Each row below holds a small network's activations on one input, seen along a few directions.
Each table varies a few parts of the input and shows all the possible inputs, shuffled.
A made-up example of a description, with smaller parts first: one of 6 places along a line, together with either a single point or one of 9 places along a line or (one of 3 separate values, together with one of 5 places around a ring).
Shared parts are said once, and a part with two or three values counts as separate values.
(in the rows, 128 means zero)

Other details of the inputs vary at random and push rows far along two fixed directions, the same in every table; ignore that.
These rows show it; all are for the same input, with only those details redrawn:
[135 182 188 151 117 142 104 219 143 154 141]
[140 176 174 148 122 131 106 206 140 148 139]
[166 145 119 125 146 111 101 136 148 130 150]
[109 153 159 152 104  47 116 167 119 123 135]
[132 128 109 134 127  36 112  99 129 114 143]
[170 124  87 115 157  80 102  88 146 121 150]
[125 176 183 154 109 118 108 206 136 148 141]
[199 165 136 118 165 194  89 172 168 159 154]

Rows:
x1: [136  90  93  95 119 122 130  68 160  96 134]
x2: [151 173 103 137 169 202 140 132 149 183 113]
x3: [139 117  98  89 136 204 119  76 151 120 103]
x4: [120  99 118 109 117 107 137 116 169 124 123]
x5: [134  66  82 117 174 146  89 117 152 120 155]
x6: [ 66 156 132 171 104  45 168 142  98 135 108]
x7: [121 125  56 116 156  54 139  41 151 123 125]
x8: [ 81 121 168 162 129 186  99 218 149 139 144]
x9: [120 115  58 136 164  69 161  30 101 123  97]
x10: [131  83  80  86 131  88 154  47 102  80 128]
x11: [107 156 184 125  78 206 136 188 133 123 109]
x12: [147 124 116 114 178 194 139  61 113 134 107]
x13: [151 125  70 124 171 108 157  69 111 126 120]
x14: [ 13  92 128 178 119  70 110 129 122 107  94]
x15: [114 163 155 165 116 124 164 176  96 145 127]
x16: [136 126 128 109 147 211 119 132 192 163  89]
x17: [162  83 107 119 186 183  67 150 154 123 157]
x18: [171 116 123 110 167 180 141  79 112 124 150]
x19: [ 80 151 178 140  84 182 132 167 154 129  87]
x20: [167 102  83 130 159  50 133  66  85 101 140]
x21: [125 169 102 129 158 170 119 117 167 166 108]
x22: [156 136 137  92 148 227 145 133 124 130 117]
x23: [164 168 115 120 156 181 126 149 178 162 153]
x24: [181 105 116  79 126 205 112 115 146 120 149]
x25: [192  98 113  86 128 173  99 104 133  97 142]
x26: [148 148 215 155 116 181 124 189  74 134 139]
x27: [100 101 111 136 169 178 100 147 158 122 134]
x28: [122 142 100 107 136 135 121 116 170 147 120]
x29: [196 117 153 101 143 205  93 179 178 149 127]
x30: [ 76 104 160 123  65  59 154 131  65  94 122]
x31: [184 141 129 107 144 173  88 165 167 150 143]
x32: [ 93 144 150 158  96  12 122 150 112 115 131]
x33: [111 149 189 125  70 198 135 194 131 127 127]
x34: [ 57 140 144 144  71  46 139 154 134 133 122]
x35: [142 104  82  95 134  94 110  84 157 138 145]
x36: [124 144 152 158 117 106 153 170  80 140 132]
x37: [156 111 108  91 155 192 125 116 193 145 119]
x38: [171 141  79 119 170 151 140 105 144 157 150]
x39: [141 111  67 111 148  56 123  64 143 125 149]
x40: [ 96 159 155 171 118 165 156 144  84 152  97]
x41: [ 96 113  56 110 139  67 127  34 157 130 100]
x42: [151  73  98 103 116  78 105  64 136  74 133]
x43: [113 115 175 126  90 131 130 192 155 139 124]
x44: [144 139 176 169 112 137 136 178  66 126 141]
x45: [ 85 140 144 169 103  95 172 132  72 121 114]
x46: [189  94 109  85 148 154 116  93 102  99 136]
x47: [169 147 113 125 157 161 135 148 131 159 157]
x48: [158  92 120 108 152 126 131  59  89 114 146]
x49: [ 92  97 105 112  99  86 141  71 145  84 108]
x50: [ 73 105 172 137  46  68 136 153 117  97 125]
x51: [ 59 127 173 158  96  74 165 112  62 107 105]
x52: [ 79 122 139 169  89  50 173 117  58 108 130]
x53: [115 157 168 168 102  69 134 184  92 135 136]
x54: [ 84 149 166 125 105 178 154 150 100 127  83]
x55: [100 124 163 165  91  90 157 148  60 128 139]
- Changing only one part turns x22 into x46. The same change can be made to x11. Which row results? => x25
- What is each input in this table made of? => one of 5 places along a line, together with either a single point or one of 10 places around a ring
- Start at x41 and move only the place on the line of 5, one step at a time. The first step leads to x28. Which rows follow, in order? => x34, x35, x31
- Which other rows agree with x33 in the place on the line of 5? List them by row number. => x1, x4, x8, x10, x15, x18, x23, x34, x38, x52

Rows:
x56: [ 88 122 126 149 111  98 128 139 122 120 123]
x57: [118 153 138 108 116 214 153 133 157 151  95]
x58: [104 136 122 151 123  57 137 113 104 122 125]
x59: [184 144 103 114 164 154 120 115 142 143 147]
x60: [174 106  62  93 150  80 119  57 140 118 153]
x61: [ 97  96 135 130 105  69 120 122 130 101 125]
x62: [ 80 153 190 165  93 155 121 221 121 137 117]
x63: [121 106  96 128 150 105 117  83 124 116 127]
x64: [158 106 102 111 165 180  99 115 152 123 129]
x65: [133 164 180 136  96 140 119 203 126 142 136]
x66: [121 125 166 135  95 111 113 167 133 121 129]
x67: [143  81  62  97 161 101 111  54 149 103 144]
x68: [163 153 154 134 154 185 109 162 136 146 125]
x69: [146 122 164 122 129 225 150 137  85 123 118]
x70: [161 138 152 119 124 177 109 171 153 142 146]
x71: [ 84 107 106 144 119  72 141 120 123 118 121]
x72: [111 120 128 140 109  25 128  97 101 100 117]
x73: [175 157 159 123 132 172 106 168 144 140 137]
x74: [ 99 132 137 143  89  17 133 116  99 102 130]
x75: [146 131 149 118 134 187 109 172 158 140 144]
x76: [ 79 101 151 141  90  94 174  97  47  89 111]
x77: [201 138 130  96 150 193  96 145 156 142 145]
x78: [ 68 146 177 132  70 147 149 142 125 119  74]
x79: [107 131 168 142 104 186 177 156  70 131 119]
x80: [114 153 144 156 126 109 144 156 115 147 122]
x81: [155 103  81 111 177 119 107  56 131 116 125]
x82: [ 78 165 189 174 101 154 129 214 116 153 120]
x83: [107 107  90  96 118 117 150  37 140 102  91]
x84: [ 91 121 141 145  86  52 144 149 121 125 131]
x85: [104 146 141 150  93  45 146 144 108 127 130]
x86: [140 125 149 120 137 193 101 171 157 135 134]
x87: [ 62 105 123 144  93  40 134 123 115 105 130]
x88: [160 112  97 104 159 163 123 121 166 143 147]
x89: [150 113  68 116 179 116 128  65 135 136 130]
x90: [ 86 114 134 145  80  26 136 128 116 109 134]
x91: [150  91  76 111 173 124 106  55 138 112 128]
x92: [ 86 177 191 174 107 148 131 212 110 156 116]
x93: [142  81  48  97 167  99 127  54 154 116 144]
x94: [146 130 149 124 133 226 160 135  88 134 129]
x95: [157 138 117 123 144 112 122 111 124 125 137]
x96: [193 146 113 103 155 186 119 151 157 163 152]
x97: [ 73 113 143 145  90  56 135 146 123 114 131]
x98: [170 146 124 120 179 209 107 135 145 152 133]
x99: [110 128 108 102 115 157 151  76 149 124  95]
x100: [184 144  98 116 165 153 130 116 143 150 143]
x101: [159 142 111 121 135 107 123 115 132 130 148]
x102: [148 112  79 122 175 150 126  88 143 141 133]
x103: [119 164 172 156 121 137 125 181 115 142 122]
- Changing only one part turns x65 into x77. The same change can be made to x98. Which row results? => x81
- Changing only one part turns x103 into x68. The same change can be made to x83. Which row results? => x78
- What is each input in this table made of? => one of 4 places along a line, together with either one of 2 separate values or one of 10 places around a ring
- Which other rows agree with x89 in the place on the line of 4? List them by row number. => x57, x71, x79, x80, x84, x85, x88, x93, x96, x100, x102
- Change only the place on the ring of 10 in x60. List by row number the other rows that result. => x56, x58, x59, x82, x87, x90, x92, x97, x101
- Change only the choice among 2 separate values in x99. List by row number the other rows that result. => x94
- Change only the choice among 2 separate values in x83. List by row number the other rows that result. => x76

Rows:
x104: [142 130 169 112 115 211 107 182 156 141 135]
x105: [146 134 132 134 131 108 108 152 124 130 160]
x106: [ 53 127 132 154  89  59 151 122 107 120 100]
x107: [ 96 113 154 132  89 109 134 146 110 110 116]
x108: [188 131 108 112 150 141 111 138 159 143 156]
x109: [138  89  73  99 149 113 115  54 156 103 125]
x110: [152 126  99 113 154 178 143  99 128 136 120]
x111: [128 116  96 114 139 152 125 104 156 126 122]
x112: [ 99 128 158 134  96 115 152 136  92 118 118]
x113: [143  98 114 101 125 150 117 111 149 118 130]
x114: [136 161 153 140 141 205 145 156 123 164 121]
x115: [175 110  70 101 181  96 105  75 166 130 139]
x116: [ 64 135 137 157  90  69 164 119  88 126  97]
x117: [ 56 119 143 147  86  67 134 126 123 105 104]
x118: [146 121 108 121 149 161 150  95 116 124 126]
x119: [ 70 121 135 165 107  26 131 152 106 121 128]
x120: [132 144 158 117 123 216 118 178 164 146 131]
x121: [ 89 137 146 152  91  14 126 144 128 120 120]
x122: [135 160 154 129 134 214 143 164 129 154 122]
x123: [122 173 190 153  94 108 116 212 144 149 129]
x124: [135 112  82 111 154 131 120  62 147 122 114]
x125: [145 144 126 125 128  97 117 147 157 146 144]
x126: [103 115 141 126 110 115 129 121 118 107 115]
x127: [ 99 118 122 136 106  96 156 101  96 110 110]
x128: [ 81 146 178 149  81 151 133 200 133 131 114]
x129: [131 134 121 121 139 188 132 134 148 137 121]
x130: [ 77 129 144 137  96 108 132 141 136 122 116]
x131: [163  97  71 115 178  92 100  72 141 118 152]
x132: [112 143 129 148 131 142 157 123 106 142 110]
x133: [164 125  92 112 165 123 112 125 162 146 139]
x134: [187 168 156 120 138 191 106 197 176 169 154]
x135: [164  86  86  88 157 140 111  57 139 101 131]
x136: [137 139 161 117 120 210 126 173 142 138 133]
x137: [ 81 110 165 148  84  67 157 127  69 104 122]
x138: [132 163 154 135 134 208 141 162 129 165 117]
x139: [143 138 160 111 123 224 111 179 162 146 135]
x140: [157 102  72 116 180  87 101  74 147 120 144]
x141: [159 133 118 133 160 162 103 162 143 149 154]
x142: [117 161 181 164  99 126 114 221 114 138 146]
x143: [135 156 154 120 137 226 125 172 155 153 127]
x144: [158 107 115 106 136 161 138 101 115 122 127]
x145: [145 133 132 139 136 106 103 144 123 122 146]
x146: [115 127 124 143 134  81 118 142 126 134 143]
x147: [107 129 144 145 117 116 150 116  97 113 112]
x148: [143 136 135 137 114  67 111 138 135 123 140]
x149: [ 99 122 117 140 126  91 162  87  99 118 121]
x150: [131 129 115 139 149 106 121 148 141 143 134]
x151: [128 159 147 128 135 211 126 165 150 161 122]
x152: [144 109 105 104 139 159 130 102 138 119 128]
x153: [121 125 139 127 115 148 150 131 103 123 116]
x154: [121 128 116 142 139  75 118 134 133 134 140]
x155: [165 147  94 106 152 133 122 105 125 136 139]
x156: [150 127 105 121 158 172 147  99 122 133 124]
x157: [115 144 139 144 108  67 128 165 144 140 130]
x158: [163 101  64 112 185  82 104  66 151 121 137]
x159: [103 150 197 158  98 156 146 184  90 127 110]
x160: [143 109 110 107 134 169 121 119 154 123 130]
x161: [ 73 126 151 151  87  71 153 118  86 105 102]
x162: [ 78 114 149 152  91  66 165 121  72 103 110]
x163: [121 109 103 143 130  56 118 116 106 112 146]
x164: [149 105  83  97 159 146 118  63 146 111 127]
x165: [133 159 178 126 121 239 127 201 152 151 128]
x166: [165 101  89 100 154 146 131  59 120 111 122]
x167: [ 71 125 151 145  85  72 162 121  86 111 109]
x168: [155 112  76 114 175 142 139  47 122 130 119]
x169: [156  82  86  89 148 132 105  65 152 103 130]
x170: [ 89 163 185 156  97 154 144 182 104 138 100]
x171: [184 131 108 115 155 144 109 136 146 136 159]
x172: [149 147 170 129 133 217 144 169 116 144 134]
x173: [113 167 149 142 105  85 126 145 103 126 125]
x174: [106 128 141 139 116 119 158 118  99 117 123]
x175: [142 112  74 111 161 120 133  42 124 124 108]
x176: [ 84 112 168 154  86  68 149 125  69  98 110]
x177: [134 124 118 132 108  39 121 120 129 119 152]
x178: [133 103  72 106 157 120 111  54 160 121 116]
x179: [152  91  83  93 152 140 107  66 157 108 127]
x180: [195 112  76 101 170 103  97  75 145 113 159]
x181: [174 103  72 113 174 101  94  76 135 115 155]
x182: [ 83 108 156 153  87  63 160 124  68 100 110]
x183: [174 160 149 136 151 203  99 198 139 160 167]
x184: [127 155 123 128 117  86 131 120 110 129 140]
x185: [118 113 145 122 107 118 144 120  98 117 123]
x186: [174 160 160 129 132 178 105 199 148 152 164]
x187: [ 79 133 138 153 102  11 134 142 122 125 124]
x188: [156 152 152 139 151 192 104 197 146 163 159]
x189: [133 117 152 125 116 143 133 128 103 121 113]
x190: [ 95 136 132 133 113 135 126 132 147 140 116]
x191: [147 134 167 112 122 214 117 176 141 140 136]
x192: [158 109  80 110 174 144 140  49 122 117 123]
x193: [126 117  93 116 142 150 123  98 157 137 118]
x194: [125 143 143 142 100  69 127 164 140 133 134]
x195: [ 82 135 146 142 105 111 134 136 123 118 106]
x196: [ 84 128 143 140  97 114 145 142 120 114 113]
- What is each input in this table made of? => one of 3 separate values, together with either a single point or one of 10 places around a ring or (one of 4 places along a line, together with one of 5 places along a line)
- Changing only the choice among 3 separate values turns x104 into x169. The same change can be made to x174. Which row results? => x147
- Changing only the choice among 3 separate values turns x145 into x105. The same change can be made to x178. Which row results? => x190
- Changing only the choice among 3 separate values turns x191 into x135. The same change can be made to x187. Which row results? => x115
- Change only the place on the ring of 10 in x141. List by row number the other rows that result. => x108, x119, x133, x142, x150, x157, x163, x171, x194
- Start at x116 and move only the place on the line of 5, one step at a time. The first step leads to x110. Which rows follow, in order? => x127, x153, x144
- Change only the place on the line of 4 in x159. List by row number the other rows that result. => x126, x166, x179
- Change only the choice among 3 separate values in x148. List by row number the other rows that result. => x108, x177
